These are the activations of a small network on made-up records, seen along a few directions, one row for each record.
Records have a field called W. Each example row is followed by its value.
Other fields move the rows too, some of them a lot.
Strong random noise was added to every row along 2 fixed directions; ignore it. To show where, here is one row again and again, with new noise each time:
[-175  -65  137  305  166  188  256 -178 -164 -153  208   62 -285 -207]
[-259 -133   92    7   98 -306  145 -412  191 -402  195 -172 -316 -153]
[-227 -100   93   95  109 -158  178 -305   78 -294  180 -103 -295 -161]
[-142  133 -198  -93 -122 -431  100  354  150  272 -224 -250  -76   51]

[ -87 -121  399 -115  269  350  339 -221 -355    7  187  259 -497 -214]
w17
[ -81  -48 -156  -83  -96 -501 -111  -91  510 -378   -7 -270   17  -51]
w3
[ 236 -181  309  286  210  662  -35 -699 -312 -389  387  374  -19  -46]
w12
[ 158  189 -261 -603 -276 -709 -288  314  361  339 -445 -254  244  377]
w14
[  54   89 -147   88  -96   35  -80  299   40  184 -129   38  240   25]
w4
[ 104  106  -68 -178  -65 -129  -11  211   85  170 -191   -6   50   74]
w14
[ -43   91 -157  237  -74   76   25  296  167   16  -24   -9  140 -136]
w4
[ 259  273 -374   64 -311    2 -133  701  -57  591 -358  -92  376  258]
w9
[-277 -157  131  211  166  -24  236 -313  100 -357  264  -50 -367 -216]
w18
[ -25 -107  -17  164   51   68   19 -221  -12 -209  181  -25  -62   33]
w7
[-259  -84    0   36   57 -270  173  -95  212 -169   78 -171 -290 -106]
w18
[  73   -6 -178 -227 -159 -499 -296  -84  315 -110 -114 -190  217  148]
w3
[ -44  100   86 -558   -5 -255  210  276 -135  482 -306  -58 -258    7]
w17
[   5  -71  135  587  221  694  236 -167 -391 -143  335  225 -138 -208]
w7
[  12  108 -187  205 -154   71  -26  403  -12  178 -110  -51  246    2]
w9
[ 123  -73  241 -459   71  -86  -42 -458 -126  -13   54   77 -165  123]
w1
[-165  107 -299 -213 -264 -646 -172  286  568  -25 -259 -323  194   41]
w4
[-263 -145  -72   80    0 -403 -145 -496  505 -759  254 -286  -98 -123]
w6
[  47  -63  233  516  198  762  156 -203 -269 -237  326  351   -7 -260]
w12
[  23 -102  -40   94  -45  -60 -173 -228  130 -285  116   48  107   22]
w3
[   5 -106  168 -268   91 -112    8 -247   35 -120    9   48  -46  -10]
w14
[-181  111 -181  431  -37  247   96  467  -33  125  -39  -25  101 -162]
w6
[ 287   65 -161 -272 -223 -196 -296    7  104  180 -183    1  291  382]
w12
[-107 -218  103 -272  117 -487  -68 -640  206 -512  199 -266 -132   32]
w7
[ -89  -51  244 -294  111  -47   87 -308   -9  -79   39   16 -262  -92]
w1
[ 101  -24  190 -354   85   38   48 -236 -124  118  -13   78 -186   55]
w1
[ -12   21  262 -166  174  307  311  189 -393  383  -26  220 -370 -102]
w17
[-191  -30  -48 -124  -12 -370   91   66  120   94  -88 -179 -152   43]
w18
[ -75  192 -241  419 -109  202  -22  612  -55  276  -83  -13  192   -9]
w6
[ 179 -182    8 -367  -66 -400 -373 -616  164 -317   33 -173  159  291]
w9

Which value of W does each new row have?
[-201 -188  420 -408  238   -5  323 -408 -194 -116  132   88 -490 -236]
w17
[-154   -3  -40 -262  -10 -520   38   -5  149  108 -143 -271 -129   57]
w18
[ -67  -47  108  638  124  607   77 -136 -107 -362  329  310  -58 -268]
w4
[ 311  -89  114  161   60  466 -169 -287 -450   41   95  246  187  172]
w9
[-145   59 -269 -169 -152 -508   27  261  366  102 -162 -410   57   57]
w7
[-456 -172   27 -123   81 -560  246 -305  497 -440  118 -382 -389 -269]
w18
[-100  148   10 -474  -28 -181  302  588  -84  654 -384  -78 -242  -43]
w17
[ -28  -32  -29  147   46  181  105   70 -204  135   22    6   36    6]
w7
[  26  174 -253  186 -139   65   -5  568  114  294 -203  -13  232  -31]
w4
[-131  259 -410  304 -215  -48    1  874  167  390 -265 -188  215    0]
w6
